A small network was trained on invented records. Each row is its activation on one of them, seen along a few directions.
After each row come some of the record's fields: H, L, F, J, V.
Not every record has every field; a missing one is left out.
Other fields move the rows too, some of them a lot.
In the rows, zero is written as 500.
Strong random noise was added to every row along 21 fixed directions; ignore it. To show where, here is one row again and again, with new noise each time:
[501 783 565 474 554 469 307 454 425 678 467 389 547 481 583 374 565 606
 658 418 490 599 511 432 365 494 438 601 535 284 539 622 498 480 434 565]
[373 612 738 877 303 691 623 371 706 478 546 687 297 408 605 444 460 398
 367 434 473 522 247 643 364 617 622 542 347 738 463 664 655 211 399 246]
[484 553 344 602 527 731 459 190 378 488 842 560 758 236 701 583 406 448
 415 184 515 563 525 555 329 587 468 490 352 607 641 546 603 769 178 553]
[402 483 371 384 584 482 564 428 371 475 379 316 440 474 567 151 616 579
 564 658 494 165 588 590 501 523 341 566 775 436 248 340 287 645 474 655]
[336 250 603 886 587 744 393 440 644 572 666 566 365 155 631 534 489 740
 640 445 384 656 494 512 429 726 666 560 495 531 490 560 503 508 512 333]
[459 683 561 520 537 656 679 642 467 538 407 483 374 450 497 459 417 591
 454  99 621 360 492 467 320 462 515 428 432 425 585 686 416 381 425 377]
[480 595 331 571 435 590 554 614 451 532 677 639 433 402 334 484 542 603
 727 605 335 553 500 462 604 528 556 506 647 266 545 486 298 388 697 474]
[394 366 446 589 591 463 367 553 551 499 554 533 504 508 681 611 417 583
 482 373 518 550 658 538 468 392 336 421 458 652 401 394 581 550 342 432]
[156 662 460 482 633 360 496 411 528 189 448 368 600 716 210 139 535 338
 702 495 430 468 181 480 500 488 173 751 563 534 212 354 445 564 276 449]
[463 343 867 589 630 418 644 750 864 532 190 336 372 527 600 498 379 624
 310 187 823 510 653 295 269 686 711 469 259 606 409 472 630 358 472  73]
[462 673 485 676 578 527 206 393 313 695 840 472 635 585 469 322 652 479
 479 878 361 346 467 665 434 446 436 615 516 474 481 642 533 319 487 600]
[483 564 564 566 665 501 462 517 642 422 518 486 649 733 395 529 459 384
 606 640 309 553 568 505 611 368 454 503 499 574 385 396 530 476 389 423]
[830 168 508 603 567 630 646 822 598 545 582 716 426 594 506 703 680 292
 662 958 548 490 388 736 685 476 466 478 495 529 530 574 598 379 680 461]
[565 613 448 384 333 640 521 396 733 451 347 509 586 499 460 409 540 482
 575 364 385 586 429 606 421 347 415 648 532 517 609 412 414 321 365 587]
[693 548 589 469 596 342 391 462 360 621 428 510 382 468 774 445 150 397
 602 411 482 509 721 363 429 463 512 275 593 347 321 593 589 674 543 556]
[555 362 423 334 552 753 211 512 460 388 374 285 427 412 495 545 618 586
 412 468 168 153 747 799 446 599 487 520 707 548 558 363 113 472 419 580]
[460 581 536 707 647 446 325 169 548 704 587 515 654 227 193 579 480 477
 516 296 624 683 509 335 282 254 761 543 158 589 848 562 463 760 302 576]
[434 246 534 630 336 680 238 204 508 635 551 766 249 205 632 553 380 594
 472 453 331 521 626 669 383 288 693 309 636 524 643 554 497 444 574 830]
[755 111 412 378 536 600 436 564 633 389 598 536 708 348 730 512 567 498
 891 405 515 559 553 310 534 568 300 679 572 503 332 278 413 615 398 341]
[326 383 812 298 674 422 429 524 358 351 605 700 550 753 381 465 552 524
 552 499 504 521 730 330 437 511 736 343 645 306 361 304 689 484 610 716]
[662 318 452 493 419 520 640 674 641 448 347 543 366 453 602 447 499 535
 491 479 501 388 524 654 480 430 410 561 535 684 368 336 415 315 524 409]
[500 350 599 664 715 356 550 501 465 464 772 608 538 494 563 421 495 261
 637 714 712 586 480 371 406 905 548 502 406 398 291 453 725 784 510 347]
[652 385 546 499 701 511 428 457 510 407 419 351 654 417 301 613 571 306
 533 344 466 517 303 611 497 561 613 678 418 557 620 411 446 609 506 554]

[222 707 435 480 388 500 215 340 228 284 606 454 421 433 427 395 488 469
 501 547 366 531 332 510 490 621 263 528 510 599 465 724 495 687 209 459] | <H:h1 L:l2 F:f1 J:j3 V:v2>
[297 358 335 502 579 588 533 572 463 333 750 473 566 603 477 588 497 481
 411 603 482 339 639 464 618 740 417 369 571 465 427 422 424 645 475 359] | <H:h2 L:l2 F:f2 V:v1>
[522 523 673 438 541 663 494 547 478 253 331 388 555 418 388 593 489 514
 689 252 363 645 307 374 635 502 482 601 503 605 521 650 459 580 334 333] | <H:h3 L:l2 F:f1 J:j3 V:v2>
[334 526 588 504 563 316 197 296 427 465 672 691 563 589 463 504 436 476
 587 350 372 674 563 421 368 419 538 497 512 433 429 301 608 515 493 704] | <H:h3 L:l1 F:f2 V:v2>
[656 555 348 581 654 281 407 475 524 537 355 386 488 410 447 683 514 385
 719 710 387 802 447 566 684 547 420 592 446 536 525 410 450 908 462 518] | <H:h3 L:l1 F:f2 V:v2>
[684 508 580 479 481 584 321 520 401 494 553 620 499 486 441 598 554 378
 787 470 382 530 297 426 567 321 433 563 503 453 570 691 442 419 499 490] | <H:h3 L:l2 F:f2 V:v2>
[400 530 312 499 220 653 817 588 401 582 950 736 723 426 584 484 655 729
 407 592 802 588 441 343 546 500 504 481 387 460 616 616 725 308 552 422] | <H:h2 L:l1 F:f1 J:j3 V:v2>
[623 344 621 403 679 573  46 642 298 304 375 431 303 376 572 511 440 671
 734 428 177 670 464 686 370 516 221 636 498 712 429 688 502 630 214 527] | <H:h2 L:l2 F:f2 V:v2>
[724 308 300 460 489 367 427 464 425 666 606 677 452 456 214 550 414 307
 619 575 598 229 632 304 513  70 524 338 490 406 646 500 173 570 657 627] | <H:h3 L:l1 F:f2 V:v1>
[592 472 517 483 390 305 286 606 486 564 268 444 363 510 596 849 381 334
 566 449 528 655 359 420 779 377 467 330 531 431 573 666 559 530 684 430] | <H:h3 L:l2 F:f1 J:j4 V:v2>
[716 611 424 419 625 584 618 506 217 461 676 382 723 535 631 636 531 456
 259 566 482 158 756 522 542 556 501 401 333 771 457 492 427 736 276 364] | <H:h3 L:l1 F:f1 J:j3 V:v1>
[528 680 432 678 423 548 703 557 324 366 668 812 484 462 485 758 739 577
 689 519 244 586 457 585 813 311 450 552 570 788 384 261 370 492 451 429] | <H:h2 L:l2 F:f2 V:v1>
[595 499 293 534 294 333 520 576 366 488 653 519 494 313 675 565 333 477
 519 655 602 733 444 358 667 685 384 432 461 524 430 631 651 671 558 298] | <H:h3 L:l2 F:f1 J:j1 V:v2>
[280 311 285 365 451 436 496 605 450 326 537 617 281 531 412 605 588 539
 472 737 552 501 685 548 561 678 373 322 583 470 501 367 413 793 457 538] | <H:h2 L:l1 F:f2 V:v1>
[463  83 493 555 678 500 371 535 624 573 707 227 919 630 678 643 520 409
 451 603 724 462 428 326 728 634 422 518 518 406 455 547 710 536 646 372] | <H:h3 L:l2 F:f2 V:v1>
[454 390 326 555 406 507 272 621 308 259 769 556 368 479 605 509 221 417
 329 571 348 424 533 624 489 659 211 387 482 743 326 646 569 499 332 278] | <H:h2 L:l2 F:f1 J:j4 V:v2>
[456 475 636 459 694 447 406 706 440 438 364 462 348 381 430 624 478 787
 548 160 466 629 776 410 325 602 606 460 444 517 530 391 382 631 415 402] | <H:h2 L:l2 F:f1 J:j4 V:v1>
[549 378 740 179 558 630 169 466 419 282 353 152 749 626 259 610 543 489
 342 545 279 458 471 441 686 499 701 549 578 546 649 639 527 428 507 579] | <H:h2 L:l2 F:f2 V:v2>
[573 433 440 444 432 674 198 364 457 767 522 411 546 298 573 557 821 752
 537 674 403 397 649 609 476 397 596 578 593 422 751 522 290 447 545 720] | <H:h3 L:l2 F:f1 J:j3 V:v2>
[259 291 515 392 337 389 397 264 555 581 709 504 698 523 660 426 577 495
 298 713 931 405 712 115 463 524 549 346 392 517 461 493 719 671 368 418] | <H:h2 L:l1 F:f1 J:j4 V:v2>
[685 429 533 504 739 586 633 604 552 530 500 458 596 629 355 475 473 368
 450 467 584 260 538 551 399 329 497 511 355 577 544 540 442 461 417 476] | <H:h2 L:l1 F:f2 V:v2>
[424 409 545 555 553 331 386 192 440 609 423 442 534 329 368 318 530 444
 574 351 587 417 325 433 394 336 613 631 530 457 501 402 409 591 611 746] | <H:h3 L:l1 F:f1 J:j4 V:v1>
[461 508 435 529 304 370 443 552 251 499 364 355 293 343 576 378 376 753
 466 690 472 611 195 442 756 341 331 560 529 720 394 865 609 484 560 464] | <H:h1 L:l2 F:f2 V:v1>
[536 521 465 591 631 485 718 582 401 617 345 382 423 371 719 650 350 454
 556 155 766 291 497 289 630 369 447 296 462 485 428 646 412 744 481 285] | <H:h1 L:l2 F:f1 J:j3 V:v2>
[637 603 426 647 563 780 798 364 652 603 451 486 618 447 768 498 376 508
 585 376 333 548 509 657 629 373 488 501 661 468 471 479 519 489 481 627] | <H:h1 L:l2 F:f2 V:v2>
[178 592 183 652 520 399 543 648 236 497 750 543 351 362 432 480 704 783
 327 576 502 544 406 836 444 812 442 613 501 493 505 326 487 501 640 588] | <H:h1 L:l1 F:f1 J:j3 V:v2>
[429 579 650 526 467 322 118 466 705 703 354 343 535 684 465 553 851 309
 517 624 688 418 376 499 420 494 419 659 420 390 607 502 452 319 487 420] | <H:h3 L:l1 F:f1 J:j4 V:v2>
[371 361 354 624 462 470 608 473 508 607 730 909 307 591 469 360 562 325
 608 632 696 166 593 508 376 218 350 332 570 425 376 371 377 437 519 590] | <H:h1 L:l1 F:f1 J:j4 V:v2>
[666 546 714 451 712 937 578 592 502 630 613 451 687 464 648 549 768 677
 652 560 437 584 674 587 397 821 708 558 594 179 692 641 566 484 501 594] | <H:h3 L:l2 F:f1 J:j4 V:v2>
[482 434 661 657 693 461 282 341 275 628 606 450 455 302 794 413 582 598
 589 440 535 560 434 544 348 737 506 637 540 453 378 572 647 691 486 631] | <H:h3 L:l1 F:f2 V:v2>
[289 707 304 691 589 248 599 482 410 575 475 340 483 386 407 470 552 484
 572 338 638 547 205 446 616 634 460 641 518 343 448 400 396 643 678 439] | <H:h1 L:l2 F:f2 V:v2>
[327 593 270 711 618 475 696 299 575 645 342 377 514 326 465 413 274 572
 742 365 490 695 280 416 707 213 403 495 591 385 515 590 444 787 537 650] | <H:h1 L:l2 F:f1 J:j4 V:v1>
[381 281 361 557 324 782 694 552 627 362 597 534 348 474 411 367 451 418
 447 639 485 185 377 527 580 657 451 434 647 440 479 630 299 346 606 332] | <H:h2 L:l2 F:f1 J:j3 V:v1>

Which values does each new row have?
[485 485 662 617 655 452 249 476 528 597 262 310 449 539 408 620 601 479
 689 722 452 530 374 428 692 207 394 523 418 667 540 762 452 671 338 410] | <H:h3 L:l2 F:f1 J:j4 V:v1>
[483 475 444 586 519 465 492 536 524 498 548 299 621 376 496 553 365 526
 507 403 601 570 438 264 584 613 454 512 382 531 520 662 484 638 458 207] | <H:h3 L:l2 F:f2 V:v1>
[695 789 422 465 577 555 642 658 468 624 351 592 555 683 453 739 663 396
 642 596 491 697 371 820 613 121 290 466 420 508 747 646 608 506 384 731] | <H:h3 L:l2 F:f1 J:j3 V:v2>
[519 324 767 507 769 582 658 583 363 290 408 384 601 404 420 485 668 749
 557 136 355 412 406 485 594 549 754 771 630 659 290 195 414 397 635 516] | <H:h2 L:l1 F:f2 V:v2>
[573 551 354 576 600 438 607 537 579 440 623 695 409 570 591 451 199 338
 344 416 434 508 797 780 166 641 407 339 388 573 410 285 564 583 350 523] | <H:h3 L:l2 F:f1 J:j4 V:v2>
[338 360 485 681 658 338 339 549 550 541 331 263 445 500 273 641 344 596
 545 643 352 544 458 366 870 250 569 429 550 586 453 565 393 576 676 404] | <H:h3 L:l1 F:f2 V:v2>
[351 770 435 307 480 306 396 402 512 503 282 292 582 649 336 492 709 546
 380 687 512 624 612 555 574 478 473 558 554 459 609 356 474 658 394 701] | <H:h2 L:l1 F:f1 J:j4 V:v2>
[619 461 380 511 547 454 564 423 188 426 717 638 524 370 350 628 624 378
 244 542 599 388 515 727 392 535 582 483 315 761 657 426 507 734 402 672] | <H:h3 L:l2 F:f2 V:v1>
[354 336 378 536 665 600 611 452 356 362 890 694 587 583 459 495 439 432
 309 745 468 358 783 671 429 632 559 273 486 584 423 346 624 709 410 625] | <H:h2 L:l2 F:f1 J:j4 V:v2>
[453 540 387 360 391 375 681 442 424 513 525 595 553 606 409 360 434 379
 341 330 731 318 416 471 411 294 491 435 497 417 515 423 535 377 612 693] | <H:h2 L:l1 F:f1 J:j4 V:v2>
[403 355 403 525 342 548 112 578 465 493 841 509 476 480 385 491 485 614
 410 957 362 452 649 419 488 636 475 441 408 556 553 702 461 365 478 262] | <H:h3 L:l1 F:f1 J:j3 V:v2>
[462 583 616 759 738 454 475 331 494 843 551 299 601 531 723 521 549 387
 270 493 732 302 464 576 396 590 658 481 355 435 530 599 658 552 557 530] | <H:h1 L:l1 F:f1 J:j3 V:v2>
[304 537 578 492 300 547 600 498 487 512 537 573 464 554 396 508 899 616
 493 796 644 366 410 314 727 431 592 547 533 550 503 521 436 379 539 381] | <H:h1 L:l1 F:f2 V:v2>
[388 326 400 336 224 600 328 216 551 332 748 660 730 378 528 459 283 531
 415 319 473 721 544 349 401 424 479 446 477 567 608 497 682 492 350 622] | <H:h3 L:l2 F:f2 V:v2>
[662 678 650 647 527 450 458 548 390 480 596 779 420 538 458 670 684 349
 694 412 327 576 322 614 506 473 571 641 465 542 459 371 473 329 576 493] | <H:h3 L:l1 F:f2 V:v2>
[284 623 578 472 508 669 294 508 575 628 767 771 469 495 516 589 656 749
 607 344 619 639 944 281 103 573 492 348 352 301 752 557 448 580 172 425] | <H:h2 L:l2 F:f2 V:v1>
